Each row below holds a small network's activations on one input, seen along a few directions.
Each table varies a few parts of the input and shows all the possible inputs, shuffled.
A made-up example of a description, with smaller parts first: values(2) and (point or ring(9) or (line(4) and ring(5))).
Shared parts are said once, and a part with two or three values counts as separate values.
(in the rows, 128 means zero)

Table:
R1: [ 87  72 134 126 117 172 123 140 148 115 177 111  62 135 103 176 168]
R2: [131 195 173 133 128 137 105 120 100 149 137 161 135  98 180  83 113]
R3: [109 212 128 119 170 146 115 135 101 159 158 119 137  87 166 123 131]
R4: [145 174 171 128 125 146 113 104  94 106 120 142 165  90 187 124 126]
R5: [150 161 127 132 177 161 131 119 124  75 132  91 182 108 169 174 132]
R6: [106  57 165 117  70 157 114 112 131  97 149 145  66 133 115 137 159]
R7: [155 168  61 116 162  65 136 176 158 173  88 117 122 117 109 101  69]
R8: [177 121  72 131 147  99 120 135 147 108 104  77 198 160 108 163 129]
R9: [ 78  89 164 131 141 181 119 137 157 135 165 118  56 118 122 161 159]
R10: [107 220 155 135 126 125  93 130  86 181 151 176 127 110 145  45 100]
R11: [ 87 223 114 120 169 147  93 145 103 199 175 140 124 102 143  77 104]
R12: [179 120  83 133 125  36 127 149 126 120  84 155 166 153 108 105  90]
R13: [ 94 129 169 116 149 188 131 125 145 154 170 139  42 103 119 162 155]
R14: [175 142  80 116 120  44 128 150 132 162  66 159 129 110 119  82  61]
R15: [ 53  52 112 148  54 104 213 126 125 188  86 165 148 204  71  75 119]
R16: [ 96  32 131 104 139 143 130 132 145  98 155  84  60 148 103 178 158]
R17: [158 124  37 118 162  59 130 164 140 142 107 116 173 151  98 147  95]
R18: [ 30  68  78 152  86 128 219 151 146 214 119 134 157 205  55 121 124]
R19: [108 115 183 110 105 176 124  94 125 128 147 180  48  97 127 125 151]
R20: [191 128 146 135 122 108 125 106 130  68  98 109 198 139 150 134 134]
R21: [175 163 174 139 128 136 125 102 116  74 105 122 177 118 168 136 136]
R22: [180 135 111 138 164 119 127 125 141  89 118  65 193 138 139 173 139]
R23: [194 118  88 136 107  83 125 109 127  80  95 130 196 154 118 124 131]
R24: [118  27 142 119  90 138 133 107 129  65 137 123  56 135 117 118 163]
R25: [144 197 149 139 164 157 114 127 111 133 127  89 148 101 164 158 129]
R26: [102  84 179 137  82 173 116 108 141 116 157 162  61 112 126 127 154]
Changing only one part turns R24 into R16. The same change can be made to R19. Which row results?
Answer: R13
What is each input in this table made of?
Answer: values(2) and (point or line(4) or line(8))
Change only the values(2) part in R18. List by row number the other rows that result.
Answer: R15
Change only the line(8) part in R12. List by row number the other rows that result.
Answer: R2, R4, R10, R14, R20, R21, R23

Table:
R27: [165 174 119 119 170 111  88 130 124 101 127 105 164  95 161 133 120]
R28: [155 112  82 136 112  77 151 136 140 118  81 125 178 155 108 114 116]
R29: [179 186 132 111 152 113  97 129 113 103 115 128 147  87 175 119 114]
R30: [116 116 169 106 146 171  93 121 132 116 153 114  84 103 147 154 161]
R31: [151 126  78 125 139  89 153 142 147 129  98 109 176 152 106 143 109]
R32: [154 130  72 127 160  90 133 154 138 146 114  83 166 142 104 148 109]
R33: [118 133 193 139 115 170 115 115 113 108 154 154  81  90 146 129 140]
R34: [106  58 130 123 109 137 152 132 155 138 134 112  93 158  94 159 132]
R35: [ 54 138 138 128 107 152 124 148 131 213 157 179  66 136  98  89 108]
R36: [148 195 132 118 148 131 139 112 107 126 111 117 178 116 156 124 118]
R37: [150 181 115 135 158 136 118 122 115 114 126 106 187 124 150 134 127]
R38: [104 181  94 126 136 104 132 154 114 212 128 164 154 128 121  61  63]
R39: [ 92 125 160 138 127 178 117 117 126 121 155 110 105 126 140 148 163]
R40: [ 97  79 113 131 135 144 144 143 163 146 151 102  83 143  90 174 151]
R41: [ 96 141 175 126 125 174 139 108 119 122 145 136  99 118 141 142 163]
R42: [173 196 145 130 143 119 118 122 102 109 109 147 157  86 165 114 124]
R43: [133 127 179 112 130 170  90 120 116 103 162 140  65 102 153 140 138]
R44: [104  48 133 134  79 126 151 118 151 125 132 136 103 162  96 137 139]
R45: [113  29 117 150  76 116 156 117 134 102 122 154 100 167  93 107 154]
R46: [150  87  82 144  93  52 150 122 122 109  86 138 172 172 115  93 110]
What is each input in this table made of?
Answer: values(2) and (point or line(4) or ring(5))
Changing only the values(2) part turns R41 into R36. The same change can be made to R44. Which row results?
Answer: R28
Change only the line(4) part in R40. List by row number the other rows that result.
Answer: R34, R44, R45
Change only the ring(5) part in R29. List by row number the other rows that result.
Answer: R27, R36, R37, R42

Table:
R47: [115  82 119 134  99 116 148 124 137 131 122 136 129 162 105 132 140]
R48: [148 123 132 132 134 130 132 123 127 100 121 105 143 125 141 149 139]
R49: [125 152 152 132 128 158 117 121 116 130 141 135 121 113 139 124 136]
R50: [119  77 113 129 111 109 134 131 142 125 129 129 120 157  98 123 134]
R51: [150 124 123 132 147 130 130 128 141  96 121  90 157 136 126 160 139]
R52: [148 120 125 128 138 121 122 122 126  94 120 102 134 124 142 149 130]
R53: [151 121 116 129 146 122 118 123 145  96 122  94 150 131 134 163 135]
R54: [143 127 139 129 134 132 119 121 119  98 133 126 118 116 142 131 134]
R55: [107 150 138 128 138 149 116 132 123 152 152 133 106 115 135 123 124]
R56: [127 151 146 120 132 151 110 124 114 128 144 135 112 109 142 128 133]
R57: [141 134 149 135 124 131 128 117 120 102 128 125 130 116 143 134 137]
R58: [114  86 122 129 104 120 140 130 141 135 125 141  99 141 106 124 131]
R59: [107  87 126 127 102 125 152 132 139 136 123 142 105 149 103 121 138]
R60: [102 101 137 130 110 136 144 137 142 154 132 143  99 134 107 122 133]
R61: [180 203  63 119 159  58 126 144 111 140  84 128 215 125 140  89  75]
R62: [ 91 123 132 117 128 143 120 136 131 166 142 135 101 129 126 124 120]
R63: [144 144 152 125 132 143 109 117 120 111 138 140 115 108 142 132 133]
R64: [174 202  70 123 152  61 136 145 109 143  82 128 225 131 138  89  82]
R65: [107 100 126 127 118 135 135 138 142 150 133 143  90 132 110 127 126]
R66: [102 151 143 128 132 158 125 128 119 157 149 132 115 122 137 122 130]
R67: [ 88 122 137 132 124 146 133 133 133 161 140 136 107 129 118 122 128]
R68: [133 140 156 129 124 145 122 109 118 108 136 137 124 110 142 128 138]
Changing only one part turns R67 into R62. The same change can be made to R60. Which row results?
Answer: R65
What is each input in this table made of?
Answer: values(2) and (point or line(10))
Change only the values(2) part in R59. List by row number the other rows that result.
Answer: R58

Table:
R69: [160 183 104 119 168 109 102 146 124 141 125 109 160 113 146 126 102]
R70: [162 203 109 125 171 118 121 142 121 143 116 113 171 108 150 131  98]
R71: [ 60  84 146 126 114 168 134 134 143 173 161 135  51 136 106 139 140]
R72: [126  90 100 149 123 115 166 128 142 108 107  92 184 173  99 150 152]
R73: [153 173  99 125 129  90 129 123 106 134 106 144 184 131 141  89 103]
R74: [175 182 119 121 141  96 102 130 109 123 117 141 160 108 148  99  98]
R75: [149 185 101 123 162 109 132 144 128 153 105 117 187 119 135 135  99]
R76: [ 43 102 178 134  76 183 144 119 122 183 161 177  49 135 112  94 151]
R77: [177 200 123 129 143 102 119 124 109 124 105 145 171 101 151 105  99]
R78: [136 169  82 124 156 101 129 139 124 150 113 113 186 130 131 119 111]
R79: [158 165 104 124 132  91 108 132 107 124 119 140 170 123 140  86  99]
R80: [ 96  66 127 117 130 143 131 142 159 140 148 123  62 135 105 158 137]
R81: [ 79  80 160 127  91 153 131 119 132 149 153 168  49 129 102 117 139]
R82: [ 25 102 165 133 101 197 152 134 134 202 175 152  61 144  99 118 156]
R83: [154  68 118 139  99  99 149 121 133  84 102 122 139 158 109 137 139]
R84: [138  89 117 153  92 103 174 110 121  98  99 123 188 176 106 124 142]
R85: [132  69 109 121 130 127 125 139 163 109 128 106  93 139 107 163 141]
R86: [107  66 142 118  98 131 123 124 149 123 137 153  57 129 112 133 133]
R87: [158 180 116 126 135  94 138 130 115 137  95 150 182 108 135 103  97]
R88: [137  75 102 135 125 111 150 135 143 105 112  88 140 164 108 160 143]
R89: [136 168  90 121 156 100 110 147 123 149 121 105 162 122 143 111 100]
R90: [147  63 123 127 103 109 131 125 144  93 119 142  94 138 107 135 138]
R91: [125 152 209 127 162 216  86 102 119  71 179  92  89  80 184 182 183]
R92: [138 156 229 127 133 209  87  86 103  56 168 121  82  74 195 157 173]
Changing only one part turns R82 into R76. The same change can be made to R69. Which row results?
Answer: R74
What is each input in this table made of?
Answer: values(2) and (point or ring(5) or line(6))
Change only the values(2) part in R71. List by row number the other rows that result.
Answer: R81
Start at R75 and move only the ring(5) part, one step at a time. The first step leads to R78. Which rows follow, in order?
Answer: R89, R69, R70
